These are the activations of a small network on made-up records, seen along a few directions, one row for each record.
Each row is followed by the record's values for the fields SOF, KESUR, SOMOV, KUNUD.
Not every record has every field; a missing one is left out.
The largest differences between rows may come from other fields.
(in the rows, 500 means zero)
Strong random noise was added to every row along 14 fixed directions; ignore it. To show where, here is one row again and again, with new noise each time:
[511 574 615 453 562 381 575 464 493 276 512 666 348 393 765 399 733 521
 594 587 661 423 169 549 804 234 409 560 410 435 490 385 472]
[786 418 727 448 488 399 350 548 512 475 492 346 505 591 529 317 503 638
 466 602 517 370 258 570 463 505 503 592 500 247 610 431 231]
[778 415 525 465 561 408 430 527 357 530 571 383 536 535 394 536 363 567
 477 463 525 481 575 520 446 630 452 681 677 631 404 452 376]
[489 376 442 380 637 586 467 421 682 636 499 426 560 415 566 590 404 540
 464 613 398 775 657 570 356 530 574 394 619 505 520 455 498]
[619 564 527 400 524 513 516 483 447 582 519 320 500 562 518 524 512 564
 588 530 530 474 644 628 453 411 557 478 438 351 295 372 590]
[497 628 348 467 343 447 358 395 575 312 627 506 365 325 716 400 440 591
 427 428 536 463 462 434 327 323 490 390 477 399 513 306 536]
[678 517 378 459 536 479 580 476 491 367 614 591 495 467 652 612 580 449
 618 653 546 708 658 548 359 388 430 564 575 776 394 305 456]
[521 478 510 435 582 312 470 345 671 715 565 399 301 373 703 479 427 715
 409 597 453 654 584 546 303 510 557 575 720 734 527 496 488]
[469 531 625 536 565 459 528 456 588 589 494 422 414 595 459 402 496 581
 498 608 512 510 368 496 506 550 578 621 550 608 519 586 499]
[446 549 494 454 482 578 396 563 502 390 590 490 419 391 738 564 410 633
 540 317 615 380 418 565 478 361 504 528 595 341 495 331 570]
[455 639 174 360 477 458 558 367 378 493 518 620 327 312 581 566 441 427
 540 378 461 514 741 404 621 428 468 429 530 556 211 307 765]
[333 430 731 729 460 715 669 607 445 399 614 385 661 791 261 607 615 559
 699 426 376 559 597 590 564 646 488 468 255 527 676 819 677]
[686 277 521 418 695 493 503 596 574 768 305 533 686 464 378 493 512 406
 451 616 459 574 369 421 502 542 475 586 640 469 542 491 263]
[487 424 364 489 535 571 476 430 614 404 435 609 650 401 454 577 428 335
 392 605 441 716 580 463 516 482 490 370 550 533 540 436 444]
[415 514 379 491 503 313 551 336 447 447 509 656 302 388 606 577 460 468
 389 471 484 558 755 491 529 605 441 424 594 755 494 560 520]
[614 628 505 617 365 512 567 548 377 436 515 427 574 628 333 517 515 463
 595 480 478 409 544 489 613 408 487 638 427 527 351 416 645]

[562 499 522 478 414 385 442 333 658 474 479 440 451 382 571 489 387 587
 352 643 388 651 531 558 539 377 556 465 623 447 539 360 509]
(SOF mumuk; KESUR lub; SOMOV ledi; KUNUD tir)
[334 505 303 515 606 401 496 427 436 613 511 648 351 420 418 481 408 458
 429 326 514 394 517 228 540 740 470 546 622 795 518 677 569]
(KESUR lub; SOMOV ledi; KUNUD nozo)
[512 532 715 648 471 636 402 569 484 217 660 288 701 604 460 675 353 599
 458 423 732 494 519 753 403 387 542 526 546 466 486 463 478]
(KESUR dozi; SOMOV tunog; KUNUD teni)
[549 512 484 544 353 400 556 478 440 399 574 601 341 508 531 414 582 567
 585 481 354 470 445 375 585 527 428 562 477 558 609 492 537]
(KESUR tolu; SOMOV ledi; KUNUD teni)
[512 450 612 449 587 470 570 524 390 623 526 447 539 508 466 547 643 551
 601 497 495 469 502 539 703 516 497 503 453 466 469 580 557]
(SOF mumuk; KESUR dozi; SOMOV ledi; KUNUD mifa)
[382 615 604 457 407 446 502 473 418 439 501 497 275 586 570 370 566 565
 495 450 594 302 443 538 491 540 558 376 372 297 500 562 490]
(SOF mumuk; KESUR dozi; SOMOV tunog; KUNUD tuka)
[479 230 337 441 658 430 489 538 443 374 495 844 458 195 648 591 455 439
 409 262 522 568 448 381 520 608 236 468 645 647 673 570 305]
(SOF mumuk; KESUR tolu; SOMOV tunog; KUNUD teni)
[613 630 578 423 431 576 552 552 540 439 535 537 380 608 657 370 660 515
 754 806 408 609 235 562 723 385 589 747 523 532 416 276 539]
(KESUR dozi; SOMOV tunog; KUNUD mifa)
[471 657 460 487 334 459 495 297 598 372 630 373 291 557 566 336 463 611
 491 623 383 644 628 557 298 493 572 390 352 519 453 473 617]
(KESUR lub; SOMOV tunog; KUNUD tir)
[335 470 778 461 666 694 615 630 727 690 191 534 540 757 524 512 610 402
 559 785 607 473 292 646 531 457 713 471 527 212 597 528 367]
(SOF megas; KESUR dozi; SOMOV ledi; KUNUD tir)
[439 394 532 568 414 447 551 596 368 559 549 597 425 523 460 467 612 558
 556 331 378 407 490 383 488 704 395 502 430 570 705 738 461]
(SOF mumuk; KESUR lub; SOMOV tunog; KUNUD mifa)
[323 572 490 448 659 542 566 480 497 603 620 437 485 366 527 441 658 606
 617 347 663 421 300 392 549 324 500 440 357 451 389 567 704]
(KESUR dozi; SOMOV ledi; KUNUD nozo)
[563 558 308 479 480 458 504 497 369 362 553 606 470 408 457 415 533 424
 520 330 611 359 435 306 433 424 367 454 384 477 389 433 506]
(SOF megas; KESUR tolu; SOMOV ledi; KUNUD teni)
[628 578 514 463 449 252 369 395 354 599 533 315 465 415 427 376 455 579
 325 404 579 301 539 492 510 512 490 474 454 445 356 537 464]
(SOF zodi; KESUR dozi; SOMOV ledi; KUNUD mifa)
[641 655 470 397 485 341 484 360 387 575 418 390 254 660 405 365 357 529
 499 547 466 290 594 472 629 615 592 605 534 409 257 394 607]
(SOF megas; KESUR tolu; SOMOV ledi; KUNUD teni)
[560 478 666 481 556 266 596 345 442 476 559 433 352 394 570 477 548 663
 476 523 476 574 494 651 758 430 421 586 501 605 423 555 571]
(KESUR lub; SOMOV ledi; KUNUD tir)
[566 573 470 519 444 447 631 539 416 405 535 637 483 485 602 558 693 415
 608 592 571 556 531 532 517 353 427 548 467 674 415 412 477]
(SOF megas; KESUR dozi; SOMOV tunog; KUNUD tuka)
[480 640 421 387 512 600 417 419 440 153 557 582 478 544 607 580 430 342
 487 638 699 526 597 619 568 479 581 365 523 445 358 297 457]
(SOF zodi; KESUR dozi; SOMOV ledi; KUNUD mifa)
[594 535 610 584 444 415 580 388 391 384 426 429 487 789 230 516 404 385
 411 672 469 539 773 633 543 725 545 494 461 620 408 614 440]
(SOF mumuk; KESUR lub; SOMOV ledi; KUNUD tir)
[307 541 479 616 421 501 453 481 503 647 355 487 565 544 241 491 368 398
 303 419 453 374 541 377 592 658 595 441 529 486 557 683 554]
(SOF mumuk; KESUR dozi; SOMOV ledi; KUNUD mifa)
[411 433 539 530 450 525 458 502 518 528 516 409 572 486 399 400 559 582
 472 330 434 368 438 390 437 507 471 271 252 180 676 657 542]
(SOF megas; KESUR dozi; SOMOV ledi; KUNUD teni)
[343 564 454 547 505 413 438 458 550 550 321 609 455 319 600 693 254 434
 248 410 605 437 575 582 701 419 551 584 826 596 431 408 549]
(KESUR dozi; SOMOV tunog; KUNUD teni)
[582 326 545 463 569 469 616 559 511 740 532 453 519 411 510 543 587 637
 594 457 349 663 537 513 427 493 419 576 543 588 530 566 512]
(KESUR tolu; SOMOV tunog; KUNUD tir)
[536 425 512 422 533 531 590 589 457 455 514 673 320 518 644 490 565 545
 675 493 447 511 378 466 549 552 436 627 595 521 562 440 456]
(SOF zodi; KESUR tolu; SOMOV ledi; KUNUD tir)
[287 609 565 542 519 488 502 475 741 608 490 508 363 449 709 308 628 583
 501 602 539 515 205 492 416 380 567 555 425 572 600 596 529]
(SOF megas; KESUR tolu; SOMOV tunog; KUNUD mifa)
[344 469 435 482 684 703 499 545 477 338 610 570 560 494 486 676 377 445
 525 387 726 584 527 517 396 574 510 466 616 650 447 525 505]
(SOF mumuk; KESUR dozi; SOMOV tunog; KUNUD teni)
[491 528 547 384 733 597 675 425 504 575 427 470 468 748 286 422 551 342
 590 804 572 713 531 561 469 681 618 501 446 668 253 606 448]
(SOF megas; KESUR dozi; SOMOV tunog; KUNUD tir)
[603 450 433 549 404 396 568 541 514 841 428 417 541 531 396 430 613 525
 511 477 309 473 664 385 238 537 461 479 380 523 546 604 499]
(KESUR lub; SOMOV ledi; KUNUD kepa)
[539 435 582 461 449 713 508 797 533 650 493 528 517 604 738 650 580 593
 757 498 431 452 466 591 389 454 564 659 663 363 634 331 473]
(KESUR tolu; SOMOV ledi; KUNUD mifa)
[396 398 414 504 512 411 632 480 490 650 503 712 379 338 651 699 551 532
 569 479 274 668 675 454 730 578 439 600 731 820 614 546 639]
(SOF mumuk; KESUR dozi; SOMOV ledi; KUNUD mifa)
[650 603 458 600 253 380 603 539 460 578 314 535 634 480 452 497 703 372
 528 564 361 389 569 483 684 188 433 490 286 318 428 346 609]
(SOF mumuk; KESUR lub; SOMOV tunog; KUNUD kepa)

Here are new rows. What are their fields?
[648 433 415 699 350 343 517 501 598 397 518 660 581 395 593 578 564 486
 486 554 313 578 531 383 533 369 340 640 577 749 753 427 476]
(SOF megas; KESUR tolu; SOMOV ledi; KUNUD nozo)
[481 545 566 513 602 524 597 408 702 491 460 489 460 598 530 394 579 474
 565 789 468 705 386 564 509 441 561 573 438 639 474 512 516]
(KESUR tolu; SOMOV tunog; KUNUD teni)
[329 572 406 627 361 607 432 586 694 523 574 540 574 393 627 452 581 521
 482 450 520 515 348 362 202 335 523 446 462 548 692 504 504]
(KESUR dozi; SOMOV ledi; KUNUD mifa)
[563 561 537 596 436 487 580 504 594 466 409 556 576 675 437 518 598 345
 474 781 562 579 558 506 325 447 574 477 513 625 535 458 338]
(KESUR dozi; SOMOV ledi; KUNUD teni)
[627 512 372 546 362 324 547 570 518 606 455 660 362 453 652 429 631 507
 517 475 479 392 502 334 185 418 394 561 515 613 602 429 369]
(SOF mumuk; KESUR lub; SOMOV tunog; KUNUD teni)
[536 546 672 571 543 327 444 431 533 615 453 327 559 480 453 487 473 575
 340 539 626 398 443 590 580 401 555 563 557 516 450 551 467]
(KESUR dozi; SOMOV ledi; KUNUD nozo)
[496 302 326 307 677 446 553 559 432 676 331 802 491 256 602 504 645 336
 499 427 459 500 441 348 640 554 353 397 522 437 534 520 350]
(KESUR tolu; SOMOV ledi; KUNUD mifa)
[653 367 462 294 603 651 396 625 460 559 485 465 699 398 562 609 500 480
 568 476 539 501 481 542 518 407 508 408 550 164 456 282 412]
(SOF mumuk; KESUR dozi; SOMOV ledi; KUNUD mifa)
[689 365 512 342 695 516 663 455 583 789 461 429 522 567 519 627 562 525
 695 818 259 860 724 617 570 562 564 633 657 690 385 413 564]
(SOF megas; KESUR dozi; SOMOV ledi; KUNUD teni)
[465 499 371 558 612 626 477 368 527 378 672 417 677 535 191 523 381 448
 525 537 445 689 520 321 606 619 536 500 493 729 454 572 680]
(SOF mumuk; KESUR dozi; SOMOV ledi; KUNUD nozo)
[485 516 660 581 617 362 425 492 588 522 510 471 479 374 614 537 416 627
 372 480 712 420 237 545 620 357 517 735 775 671 526 477 437]
(KESUR dozi; SOMOV ledi; KUNUD teni)
[352 561 467 533 490 464 485 596 676 652 341 679 488 366 739 493 628 402
 375 548 723 405 330 452 246 284 539 452 596 517 595 454 299]
(KESUR tolu; SOMOV ledi; KUNUD mifa)
[419 517 644 577 407 609 525 697 511 430 373 656 373 641 558 438 488 504
 598 460 478 318 175 489 681 524 519 725 586 369 643 472 466]
(SOF mumuk; KESUR tolu; SOMOV tunog; KUNUD tir)
[597 411 567 561 483 526 450 474 675 497 631 299 687 334 466 442 480 675
 454 490 438 702 336 515 360 268 449 520 456 461 564 466 519]
(KESUR lub; SOMOV ledi; KUNUD tir)
[405 511 531 495 545 519 418 533 505 590 456 432 584 357 430 422 472 538
 409 317 601 331 256 419 620 380 503 471 458 281 472 532 547]
(KESUR dozi; SOMOV ledi; KUNUD kepa)
